These are the activations of a small neural network, seen along a few directions. Each row is one input.
In each table, some parts of the input vary, and every possible input appears once, in random order.
A made-up example of a description, with smaller parts first: one of 8 places around a ring, together with either a single point or one of 9 places around a ring or (one of 3 separate values, together with one of 4 places along a line).
Shared parts are said once, and a part with two or three values counts as separate values.

Other details of the inputs shift rows strongly along three fixed directions, in all tables alike. That doesn't count.

Rows:
r1: [-27  39  25   3 -16   1   7  -4  13 -15   1  29]
r2: [ 38 -28 -25  26 -22  22  30 -18  48   6 -20   9]
r3: [ 22  35 -17 -14  59 -26 -12  12 -21  25 -30  11]
r4: [ 40  32 -47 -48  91 -11  -6  14 -38  17 -52   6]
r5: [ 31 -33 -17  25 -21   4  -9 -11  34   3  11 -16]
r6: [ 21 -35  -6  38 -30  -6   3 -11  34 -12   6 -19]
r7: [ -6  29   5  -7  25   3  -3  -1  19 -22   4  29]
r8: [-28  18  29 -47  29  -1 -21  12 -37 -18  30   0]
r9: [ 32 -27  -4  30 -28   3  -8 -25  12  18   5   1]
r10: [ 19 -27 -14  15 -26  -9  -5 -16  30   2   7   2]
r11: [ 71 -11 -59 -12  39 -24 -29 -15 -30  52 -62 -30]
r12: [-94   0  21 -12  10  25  12 -13 -19 -31  22   8]
r13: [ 26  30 -36 -20  53   0   2   7   3   0 -43  23]
r14: [-47  25  45 -13 -22  20   5  12 -16 -21  27  27]
r15: [-22  28  37 -26  46  -5 -32  30 -55 -10   5 -28]
r16: [ 18 -30   5   1  -1 -25 -22  13 -48  21   6 -54]
r17: [ 15 -12  -2  39 -41  15  30  -5  50  15 -20  19]
r18: [ 18 -34   1 -11 -13 -16 -28  -3 -44  31  15 -31]
r19: [ 66 -16 -56   2  12 -30  -8 -18 -19  50 -45 -21]
r20: [ 38 -13 -20  39 -10  11  13 -20  48  -5   8   9]
r21: [  3  40   8  -4  58 -23  -8  26 -31   1 -20  -9]
r22: [-22  32  26 -28  33 -11 -20  34 -47   6  23 -15]
r23: [-62  20  56 -15 -38  16   4  18 -15 -23  37  23]
r24: [ -6  46  10  16   9  26  22  -5  25 -17 -13  55]
r25: [  9 -27  -8   9 -48   5  -5 -29  30 -10   4  -4]
r26: [ 25 -14 -24  25 -24  11  41  -7  49   5 -16  17]
r27: [-17  30  30 -34  46   2 -30  28 -54   4  20 -18]
r28: [-63   9 -12   5  25   6  32 -14   4 -17  -3  24]
r29: [-11  32  34  28  14  14   7   2   4 -28  10  13]
r30: [-19  26  27  14  11  11   7   4  24 -45  15  12]
r31: [ 35  -3 -13  52 -18   7  14 -16  34  10   6  13]
r32: [-18 -37  31 -15 -56   6 -29 -15 -35   7  30 -34]
r33: [ 37  39 -43 -38  90 -35  -4  15 -30  19 -33   7]
r34: [ -8  31  15 -20  36  -2 -25  10 -25   5  -3   8]
r35: [ 13 -36  -3 -19  -6 -12 -22   8 -32  11  32 -43]
r36: [  1  43  -7  -7  38  23  27  12  36 -16 -30  36]
r37: [-18 -23  24   6 -67   2 -18 -15   2   2  18 -14]
r38: [-25 -31  41  21 -65   2 -18   6   5   1  50 -21]
r39: [-32  25  24 -46  20  -2 -25  30 -48   6  -4  -2]
r40: [-42  31  31 -10  -8  19  31  20  33 -29   6  33]
r41: [-49   3  42 -49  -7  17   4  28 -31 -17  32 -11]
r42: [  1  33   1   5  38 -12  17  12   3 -26   0   6]
r43: [  1  46  -3  12  24   4  27 -11  35 -27   5  55]
r44: [  5  51  -8  17  35  -3  23   9  46 -22  -3  39]
r45: [  4 -34  -8  11 -52   6   3  -9  31  -5   3   6]
r46: [ 22 -45   0  -9   4 -11 -23   1 -35   1  13 -55]
r47: [ -8 -28  29  24 -48  14 -25  -1   8   3  36 -22]
r48: [ 31  -7  -2  65 -25   5  21 -20  32  -8   1   7]
r49: [-25 -33 -38  40  -5  16  24 -38  35  -4 -19  12]
r50: [-26  20  34 -47  30  17  -9  30 -48   8  -2 -12]
r51: [ 77 -28 -67  -2  41 -35 -11   4 -13  45 -26 -38]
r52: [ -4  48   1  19  24   8  17   7  50 -27   5  38]
r53: [ 21 -13  -4  39 -40  24  35 -12  41  12 -10  20]
r54: [-22 -44  31 -15 -59  12 -33   5 -28   9  22 -27]
r55: [-59  20 -20  21  26  16  33 -20  30 -25 -16  38]
r56: [ 10  38 -21 -13  27 -15  14  -6  18  -8 -27  25]
r57: [  1 -30  -8 -41 -18 -24 -20  -1 -41  12  11 -40]
r58: [-53  25  46 -14 -25  10   0  20  -7 -18  18  25]
r59: [ 28 -14 -29  25 -27   9  27 -20  38  -5  -9  28]
r60: [ -7  49  10  24  14   5  10  -5  35 -12  -6  51]
r61: [ 31 -19  -6  47 -18  -8  -3  -8  18   8 -11 -17]
r62: [-28 -41  43   2 -70  30  -7   6   7   4  23 -18]
r63: [ 29 -26 -10  32 -15  -5  13 -13  16 -13   9 -14]
r64: [ 57 -26 -50   8  13 -31  -4 -13  15  29 -27  -7]
r65: [  6  47 -22  -8  39  -4  24   9  26 -13 -33  47]
r66: [-16 -37  32  16 -69  -3 -12 -10  -4   6  44 -10]
r67: [  6 -36 -11 -34 -22 -20 -29  -5 -28  13   2 -42]
r68: [ 64 -38 -59 -13  21 -13  -1   4   1  46 -53 -31]
r69: [-62  17 -13  24  16  22  43 -25  26 -31   0  41]
r70: [  5 -31  -7 -41 -15 -17 -22  -6 -45  10  12 -39]
r71: [-15 -34 -49  35   3  -3  28 -33  27   9 -28   7]
r72: [-12  45  13  -1   2   6  11 -10  -1 -12  -1  30]
r73: [ 30 -24 -19 -10   3  -2  -8  13 -13  44 -35 -27]
r74: [ -8  38  13 -11  39  -5 -20  26 -19   7   2  -3]
r75: [-24 -51  17 -26 -61  -3 -11   7 -26  -2  36 -27]
r76: [ -7 -31  18   0 -46  10   8  11  -6  20  10 -17]
r77: [ 15 -37 -10 -39 -10 -12 -29 -11 -41  13   5 -43]
r78: [-27  22  25 -40  46 -24 -17  35 -47 -19  11 -29]
Description of these inputs: one of 6 places around a ring, together with either a single point or (one of 2 separate values, together with one of 6 places along a line).
Q: Changing only the place on the ring of 6 turns r59 into r4. The same change can be made to r18. Which row results?
A: r9
Q: Changing only the place on the ring of 6 turns r71 into r28. The same change can be made to r3. Which row results?
A: r66
Q: Which other rows does r67 become when the place on the ring of 6 takes its other values? List them by row number.
A: r25, r56, r57, r70, r77
Q: Which other rows does r61 become when the choice among 2 separate values takes its other values? List them by row number.
A: r6
Q: Which other rows agree with r62 in the place on the ring of 6? List them by row number.
A: r5, r7, r11, r13, r15, r25, r30, r34, r36, r47, r49, r54
Q: Which other rows does r17 become when the choice among 2 separate values takes its other values? List them by row number.
A: r40
Q: A walk changes only the place on the ring of 6. It starts at r33 and steps to r64. List the rest of the walk in order.
A: r10, r7, r8, r43

Rows:
r79: [ 41 -54 -14 -45   4 -23 -53  13 -68  44  -6 -68]
r80: [-51  77  54 -30  44   4  -6  42 -26 -20   9  19]
r81: [ 59 -24 -42   0  25 -31 -11   4 -21  35 -20 -36]
r82: [-54 -77  17  -7 -73   5  -6 -15   7 -24  54 -35]
r83: [-48  77  54 -47  42  13 -16  34 -29 -24   9  23]
r84: [  1 -31  22  33 -56   2   7  -7  27  -9  33  -5]
r85: [-28 -59  -3   9 -28  -5 -20 -19 -19  -3  25 -41]
r86: [ -4  12 -16  74 -15  28  46 -37  64   2 -23  54]
r87: [ -3  55   4 -54  71  -9 -14  22 -41 -12  -2   4]
r88: [  5  -1 -48  33  23  -1  25 -27  49 -19 -18  25]
r89: [ 58  28 -37  37  22   4  24 -20  53  -3 -35  41]
r90: [ -9 -35  -7 -29 -63 -31 -21 -18 -23  24  12  -7]
r91: [  3 -49  22 -21 -47  -1 -39   5 -34  18  23 -48]
r92: [-69  47  24 -60  32  21  20  30 -24 -24  -6  26]
r93: [ -6  18  20  -6  12  -5  -5  21 -14  -3   7  -2]
r94: [  1 -41  26 -10 -49   4 -31   1 -19   7  25 -33]
r95: [ 62 -26 -90 -23  50 -18  18  -7  -1  41 -74 -15]
r96: [-42  68  47 -48  47   8  -7  28 -28 -38  21  25]
r97: [-43  64  48 -13  27   7   1  33  -8 -22  13  23]
r98: [ -3 -35 -12  20 -28  16   8 -13   1  31 -16  -2]
r99: [ 20 -14   7  67 -57  11  23 -16  66  -7   7  22]
r100: [ -70  -68   53   32 -101   23   -8  -28  -11  -13   57  -31]
r101: [ 23  25  -5  56 -30  21  36 -32  84 -33   4  58]
r102: [ 54 -11 -35  26  -8  -2  10 -26  38   4  -9   9]
r103: [ 96  29 -76  21  87 -29  13   3  10  40 -75   8]
r104: [ 35 -44 -55 -34  27  -9 -12   7 -52  62 -52 -38]
r105: [-39   7   9  62 -23  20  29 -36  43 -34  12  33]
r106: [ 12  42  -5 -34  77 -24 -13  33 -47   9 -18 -11]
r107: [ 36  20 -23  44   8  -3  30 -12  48  -8  -9  27]
r108: [  5 -75 -36 -54   1 -22 -21   2 -43  28  -7 -62]
r109: [ 32  30 -14  36  16  -2  19   3  36   6 -28  24]
r110: [-35  27  40  32 -35  14  27  -2  47 -44  46  35]
r111: [-46  73  50 -45  42  13 -15  32 -28 -26  10  23]
r112: [  6 -53  20 -21 -45  -2 -36   2 -36  12  30 -46]
Q: What is each input in this table made of?
A: either a single point or one of 11 places around a ring or (one of 2 separate values, together with one of 11 places along a line)
Q: A walk changes only the place on the ring of 11. It starts at r95 and steps to r92. List the rest of the walk in order.
A: r104, r98, r86, r100, r105, r85, r88, r82, r108
